These are the activations of a small neural network, seen along a few directions. Each row is one input.
Each table varies a few parts of the input and shows all the possible inputs, shuffled.
A made-up example of a description, with smaller parts first: one of 8 places around a ring, together with either a single point or one of 11 places along a line or (one of 3 separate values, together with one of 4 places along a line).
Shared parts are said once, and a part with two or three values counts as separate values.

Other details of the inputs shift rows strongly along two fixed directions, in all tables alike. That doesn't count.
To show where, the next rows are all for the same input, with only those details redrawn:
[-11  10   3  -2   6  -6 -17  15  14  -9   8  24  14   5   9]
[ 13  53  28   9  10 -51 -59 -17  65 -14 -12  42   8  30  29]
[ 53  35  28   4  10  -4 -38 -35  13 -16  45  43  25  11 -43]
[-85  -6 -20  -7   2 -25  -6  69  31   2 -48   5   0   2  86]
[-27  46  18   8   9 -59 -56  11  70  -5 -44  31  -1  26  69]
[-44  -9 -14  -8   5   1  -1  43   7  -4  -7  13  10  -4  32]
[ 57  24  23   2   8  13 -26 -32  -6 -14  63  42  30   3 -63]
[ 20  23  15   3   7  -8 -27  -9  15 -11  27  35  19   7 -17]

Rows:
row 1: [ -3 -35 -46  -3 -12  34  53  38 -49  16 -16 -55 -47 -23   9]
row 2: [ 48  25  -7   0 -20  49  22 -18 -19 -13  49   7  31  -7 -62]
row 3: [  1  20   9   4  13 -41 -48  18  59  13 -33  23 -23  19  47]
row 4: [ -5  43   9  23 -12 -45 -24  -3  57  -3 -75 -20 -49  11  82]
row 5: [ -2  25  19  -9  -9   6  47 -20 -27 -16 -14 -14   3  -2  -7]
row 6: [ 82  18   5  -2  24 -13 -43 -24  13  22  25  28 -23  20 -40]
row 7: [  4 -32 -64 -18  -9  51  51  53 -31  31  -5 -34 -27 -13 -10]
row 8: [ 89 -19   7  23   2  18 -11 -69 -49  11  39 -24 -18  -5 -89]
row 9: [ 60   5  32  33  -5 -11 -35 -70   3  -6   6 -16 -11   4 -38]
row 10: [-30 -58  -8  -1  -6  30  24  -2 -42  -5  49 -13  22 -27 -29]
row 11: [-24 -65 -12  -3  -3  11   8  11 -14  16  15 -23 -10 -19   3]
row 12: [-62 -40 -31 -16   0  30  29  66 -27   1   9   0  15 -21  21]
row 13: [-84 -61  -4 -27   6   3  52  22 -36  12  -7 -21  16 -17  15]
row 14: [ 36  27 -10   4 -13  10  -3   1  33   8 -11  -1 -12   9  -1]
row 15: [ -6  54  42 -13  24 -59 -33 -17  51   1 -36  43   8  36  27]
row 16: [-47 -49 -25  -4   9 -41 -18  22  23  36 -52 -30 -46   4  68]
row 17: [ -9  -2 -16 -31 -10  51  74  16 -41   1  13  -7  29  -7 -41]
row 18: [-66 -44  -2  -8  -2  18  59   4 -59  -1 -27 -42  13 -20  -2]
row 19: [ -1 -25   5  20 -13  26  14 -34 -41 -23  19 -30  17 -15 -33]
row 20: [ 39  36  16  19 -21  12  11 -39 -14 -30  22  -8   5  -7 -23]
Q: Changing only one part turns row 1 into row 6. The same change can be made to row 4. Which row results?
A: row 3
Q: What is each input in this table made of?
A: one of 4 places along a line, together with one of 5 places around a ring
Q: A walk changes only the place on the line of 4. It starts at row 8 and steps to row 9. List the rest of the walk in order.
A: row 19, row 18
Q: Which other rows does row 17 become when the place on the line of 4 takes its other values? List them by row number.
A: row 2, row 7, row 14

Rows:
row 21: [-12   8  15   2  14 -29 -22  -4  16   3 -26  10  -1  12  18]
row 22: [ 62  55  19   6   4 -11 -32 -35  28 -10  18  35  12  21 -31]
row 23: [ -3 -40 -25 -17  -9  66  55  38 -55   0  49  -5  15 -33 -43]
row 24: [-59   7  -6  -2   1 -17   8  40  14  -2 -58  -6  -7   3  62]
row 25: [ 59  35  21   4  14 -20 -46 -41  27   1  25  35  10  25 -37]
row 26: [ 25 -33 -19  -7 -10  35  52 -15 -49  22   8 -43 -20 -15 -44]
row 27: [-57  -2   1   6  -3 -23  -4  14  19  -3 -51 -15   0   5  54]
row 28: [-46 -13  -8  -7   5 -25 -11  38  33  14 -37   2 -14   3  59]
row 29: [ 53  32  36   3  14 -28 -38 -51  15  -6  32  32   4  18 -31]
row 30: [  5 -38 -27  -8  -9  60  37   9 -51  -2  53 -10  28 -20 -59]
row 31: [-22 -10 -20  24  -7 -23 -17  21  14   6 -57 -38 -47  -3  64]
row 32: [-24 -62 -29 -12 -14  64  55  31 -55   2  46 -23  19 -37 -35]
row 33: [ 74  63  44   9   6 -23 -34 -61  20 -20  35  37   8  19 -39]
row 34: [-56  -1  -3   0  -5 -28  -2  16  23  -4 -37 -11  -7   3  63]
Q: What is each input in this table made of?
A: either one of 2 separate values or (one of 3 separate values, together with one of 4 places along a line)
Q: Which other rows does row 29 become when the choice among 3 separate values takes its other values? List them by row number.
A: row 33, row 34
